A small network was shown many inputs. Here are its activations along a few directions, one row for each input.
In each table, some parts of the input vary, and every possible input appears once, in random order.
Descriptions start from the smaller parts, as in this example, which fits no table here: one of 6 places along a line, together with either a single point or one of 9 places along a line or (one of 2 separate values, together with one of 5 places around a ring).
Shared parts are said once, and a part with two or three values counts as separate values.
In the rows, 128 means zero.

Other details of the inputs vary at random and push rows far along two fixed directions, the same in every table; ignore that.

Table:
R1: [184 143 126 139 105 153 162 120  99 177 114  94 164  84  81]
R2: [111 131 130 140 102 122 135 138 116 104 126 124 130 150 180]
R3: [129 146 117 139 116  97 119 126 147 140 129 111 134 163 166]
R4: [123 133 107 124 118 106 130 140 140 139 133 111 138 160 171]
R5: [108 105 190 126 178 126 118 142 161  91 126 180 101 127 100]
R6: [ 86  84 170 120 177 148 113 155 156  98 121 179 102  98 116]
R7: [188 151 130 151  95 156 172 115 110 180 112  90 152  91  65]
R8: [161 127 135 137 105 154 183 147  86 137 121  91 175  63  98]
R9: [131 156 115 150 108 107 122 112 140 139 122 116 115 167 149]
R10: [172 130 112 122 119 141 180 144 109 170 127  78 185  72  90]
R11: [129 150 112 145  99 117 114 103 128 131 132 122 107 167 146]
R12: [128 143 108 131 107 112 107 105 116 129 134 124 120 157 161]
R13: [166 109 206 143 156 170 176 143 150 134 108 146 129  67  12]
R14: [107 132 135 163 100 133 111 126 125 117 118 121 119 124 183]
R15: [114 135  85 109 119 114 112 122 103 113 142 113 133 148 171]
R16: [ 82  89 157 112 179 140 114 157 143  92 128 167 113  85 115]
R17: [106 138 136 179  91 133 116 120 136 116 114 121 107 133 175]
R18: [122 130  96 111 102 129 111 115 106 122 140 125 127 153 163]
R19: [173 131 105 117 114 154 172 134  84 163 125  84 174  71  86]
R20: [101 103 134  88 197 113 114 143 148 106 138 162 121 124 102]
R21: [117 112 156 110 186 113 108 131 164 120 130 172 107 135  91]
R22: [107  97 143  89 180 132 108 137 146 109 140 177 106 134  97]
R23: [134 152 121 152 111  99 126 123 159 143 121 109 120 170 151]
R24: [129 140 110 127 103 123 103 100 114 126 140 128 120 152 154]
R25: [120 134 101 119 116 119 121 127 116 130 130 122 129 156 163]
R26: [116 112 159 114 166 133 100 114 161 112 139 182  88 141  70]
R27: [117 131  87 102 115 121 110 115 100 110 145 117 132 141 163]
R28: [123 136 100 123 118 117 126 129 122 135 130 117 136 153 164]
Description of these inputs: one of 4 places along a line, together with either one of 2 separate values or one of 5 places along a line.
Q: Changing only the place on the line of 4 turns R27 into R18. The same change can be made to R19. Which row results?
A: R25
Q: Start at R13 and move only the place on the line of 4, one step at a time. The first step leads to R5. Which rows follow, in order?
A: R2, R8
Q: Which other rows does R13 become when the choice among 2 separate values takes its other values? List them by row number.
A: R17

Table:
R29: [ 99 135 139 148 119 112 108 117 144 103 129 142  95 164 166]
R30: [122  78 143  75 198 163 121 148 135 129 137 166 129  59  43]
R31: [147 105 165 130 159 152 151 147 147 144 116 139 139  76  63]
R32: [215 151 126 152  84 170 196 130  98 203 110  60 194  44  54]
R33: [129  87 188 119 189 154 143 160 163 128 117 169 121  81  49]
R34: [103 125 138 130 156 107 108 131 157 117 129 149 107 150 139]
R35: [103 119  98 101 135 121 114 128 105 114 138 134 134 136 172]
R36: [103 124  94  94 138 108 129 140 108  98 141 124 136 151 165]
R37: [112 120 106  94 135 113 114 131 109 106 148 128 144 133 161]
R38: [192 186  78 172  19 138 162  91  75 185 119  44 165 144 161]
R39: [136 160 116 159  83 118 119 110 118 130 123 110 122 162 162]
R40: [102 140 130 149 120 105 103 112 143 100 129 142  95 171 166]
R41: [118 128 125 116 153 102 104 124 156 124 135 150 103 173 133]
R42: [110 133 146 153 105 127 119 125 133 112 122 134 109 147 158]
Q: What is each input in this table made of?
A: either one of 4 places along a line or (one of 2 separate values, together with one of 5 places along a line)
Q: Which of the alternatives is R37?
A: one of 4 places along a line
Q: Which other rows does R38 become when the choice among 2 separate values takes its other values? List them by row number.
A: R41

Table:
R43: [107 168 110 160 101  80 112 111 143 107 124 120  96 212 196]
R44: [142 112 179 111 204 105 153 156 186 133 126 155 136 123  50]
R45: [157 105 151  97 198 125 113 130 192 181 130 171 114 132  36]
R46: [116 146 156 161 110 125 110 103 125 100 122 148  89 156 144]
R47: [148 129  74  71 116 134 143 117  58 119 160 111 164 126 125]
R48: [158 139 109 140  98 154 147 121 105 166 126  93 154  87 105]
R49: [126 139 108 127 120 119  89 108 158 153 129 144  99 178 137]
R50: [138 107 104  53 162 129 128 120  87  99 163 148 136 127  76]
R51: [177 121 109  61 134 151 132  90  99 138 152 151 127 141  52]
R52: [151 155 115 171  48 141 170 126  86 136 117  70 164 108 176]
R53: [152 154  99 142 107 127 127 110 122 164 119 100 130 126 119]
R54: [147 134 154 129 170  96 148 142 171 141 123 133 135 145  83]
R55: [126 123 165 137 146 131 147 137 149 113 127 143 120 122  91]
R56: [ 55 105 102 103 163  98  86 155 148  99 132 152 108 161 210]
R57: [154 130 159 141 142 132 161 140 146 139 115 126 131 112  66]
R58: [139 120 133 125 146 148 126 122 135 147 127 134 121  97  73]
R59: [156 135 127 149  86 170 100  90 112 160 121 136 114 123 108]
R60: [ 93 132 132 123 160  59 112 144 180  96 134 138 115 204 183]
R61: [ 76 133  83 129 108 106  93 125 123 107 138 115 116 167 232]
R62: [128 101 137 119 142 165 134 139 115 136 122 133 139  62  96]
R63: [158 164 104 164  61 127 178 144 101 149 116  57 176 119 174]
R64: [117  86 163 107 186 154 113 137 150 118 130 172 110  76  59]
R65: [148 139 125 135 126 105 171 159 134 148 119  84 177 131 148]
R66: [146 153 130 153 100 121 161 135 127 136 121  96 147 131 129]
R67: [135 133  96 128 112 134 135 143 117 155 125  94 155 103 149]
R68: [ 67  84 144 106 171 144  81 144 131  87 130 186  99 108 159]
R69: [158 163  85 164  49 149 134  95  79 167 118  71 149 109 154]
R70: [183 158 101 134 124 117 147 118 129 197 120  82 160 114  97]
R71: [111  90 191 120 177 149 147 156 148  97 119 168 119  84  74]
R72: [125 120 181 145 133 146 129 125 131 102 125 155 111 107  97]
R73: [124  93 202 129 170 155 132 143 145  93 125 176 105  85  63]
R74: [104 148  74 122 120  65  94 127 145 136 140  99 132 191 224]
R75: [153 142 126 136 126 101 167 155 139 148 122  90 175 133 144]
R76: [125 100 166 133 138 158 168 160 119 115 111 134 147  71 107]
R77: [103 129 145 148 114 114 122 126 135  89 129 134 107 149 163]
R78: [ 99 129 133 134 131 105 135 152 145  99 124 122 128 154 175]
R79: [ 52 102 106 107 157 109  86 147 142  90 136 159 103 157 209]
R80: [165 127 180 154 107 170 133 110 130 143 118 154 107 114  65]
R81: [162 154  67 135  84 116 157 142  98 192 124  42 194 112 183]
R82: [122  90  97  42 173 142 142 143  70 100 154 157 151 113 102]
R83: [158 144 105 144  85 151 118  99 126 174 125 115 122 140 116]
R84: [114  86 156  99 192 150 123 151 155 124 132 166 121  78  69]
R85: [ 93 103 127  87 201  85  97 153 179 125 139 158 123 146 141]
R86: [ 75  94 177 124 161 134 114 153 139  68 123 181 103 119 156]
R87: [136 131 126 143 100 158 111 106 101 136 127 123 131  94 125]
R88: [ 79  98 129  97 186 114  97 154 161 108 133 160 109 131 144]
R89: [ 75 126 125 133 132 115  51  94 137  88 136 169  72 171 176]
R90: [146 120 108  58 159 128 125 103  94 106 158 149 128 135  64]
R91: [148 124 129 121 152 142 133 131 139 159 120 127 132  93  68]
R92: [136 137 134 150  98 134 164 142 120 123 123 100 150 116 145]
R93: [168 152 134 156  90 132 145 119 141 161 118 115 125 158 107]
R94: [ 77 137 107 140 110  92 128 155 132  94 123 112 132 179 238]
R95: [119 112 141 123 147 146 110 119 133 128 129 152 115  98  93]
R96: [ 74 117 129 112 172  68 120 166 169  94 128 141 130 189 206]
R97: [105  82 183 110 189 148 159 175 152 101 118 166 130  83  81]
R98: [135 121 127 104 179 105 122 140 163 160 133 132 140 121  94]
R99: [ 96 153 101 153  92 116  63  80 113 107 130 137  84 178 199]
R100: [147 122 121 140  93 178 135 127  81 147 120 104 154  58 129]
R101: [ 64 112 116 118 144 110  71 122 144  87 140 163  92 158 196]
R102: [151 133 135 152  95 151 183 149 106 137 117  86 165  91 126]
R103: [166 152 136 164  87 143 173 124 112 150 116  91 146 110 100]
R104: [133 114 191 135 170 141 136 124 153 112 116 176  93 110  42]
R105: [155 128 123 113 168 113 132 134 156 176 127 119 143 112  77]
R106: [ 90 104 130 103 181 108  92 143 168 109 135 159 101 140 131]
R107: [130 127 153 153  98 155 147 137 101 111 119 117 139  95 145]
R108: [162 170 115 182  42 138 162 105  86 146 115  71 146 125 154]
R109: [104 147  95 146  82 117  66  82 134 130 133 144  83 203 194]
R110: [ 94 112 159 122 172  98 119 150 176  85 130 160 100 158 129]
R111: [131 102 120  94 174 123 146 172 137 165 123 117 169  85 118]
R112: [152 153 139 161 103 130 154 115 125 135 118 112 122 136 108]
R113: [174 165  52  95  63 132 154  93  35 139 157  70 176 137 138]
R114: [200 183 102 168  54 111 165 111 126 197 117  66 165 172 146]
R115: [157 163 118 176  47 136 163 110  89 140 119  74 151 120 159]
R116: [168 129 164 146 120 154 149 120 150 153 123 143 115 130  58]
R117: [165 148  83  78 117 130 136  87  70 124 152 117 139 144  89]
R118: [ 96 154 131 168  82 107  94 100 118  88 131 132  89 187 205]
R119: [181 150 147 167  66 160 154 105 115 165 115 111 129 125  92]
R120: [139 117 163 137 139 140 160 145 139 117 125 128 132 103  87]
R121: [160 143 106 134 106 142 148 128 115 171 122  87 158  90 106]
R122: [ 51 101 113 111 150 114  77 138 134  84 133 166  99 147 211]
R123: [133 106 148 127 137 166 113 124 116 126 127 144 125  72  92]
R124: [142 100 102  51 161 146 147 132  73 112 157 140 155 103  77]
R125: [172 143 154 136 164 108 163 134 162 158 116 123 142 130  62]
R126: [ 94 153  93 149  98 105  74  85 123 113 131 132  86 185 198]
R127: [ 71 119 156 140 131 112  91 129 143  62 135 168  89 163 196]
R128: [147 146 109 142 111 140 126 105 118 155 122 112 123 120 110]
R129: [115 101 147 121 146 161 104 130 122 116 130 156 121  80 113]
R130: [ 85 139  83 136 103 100  87 114 129 108 139 115 107 176 220]
Q: Changing only one part turns R50 into R113. The same change can be made to R73. Which row results?
A: R72
Q: Changing only one part turns R112 into R120. The same change can be made to R99. Which row results?
A: R123
Q: What is each input in this table made of?
A: one of 8 places along a line, together with either a single point or (one of 2 separate values, together with one of 5 places along a line)
Q: Start at R83 and move only the place on the line of 8, one step at a time. The first step leads to R128. Which rows follow, in order?
A: R58, R48, R130, R84, R61, R79
Q: List by row number the other rows that have the place on the line of 8 in common with R105.
A: R54, R57, R58, R69, R89, R90, R91, R103, R108, R118
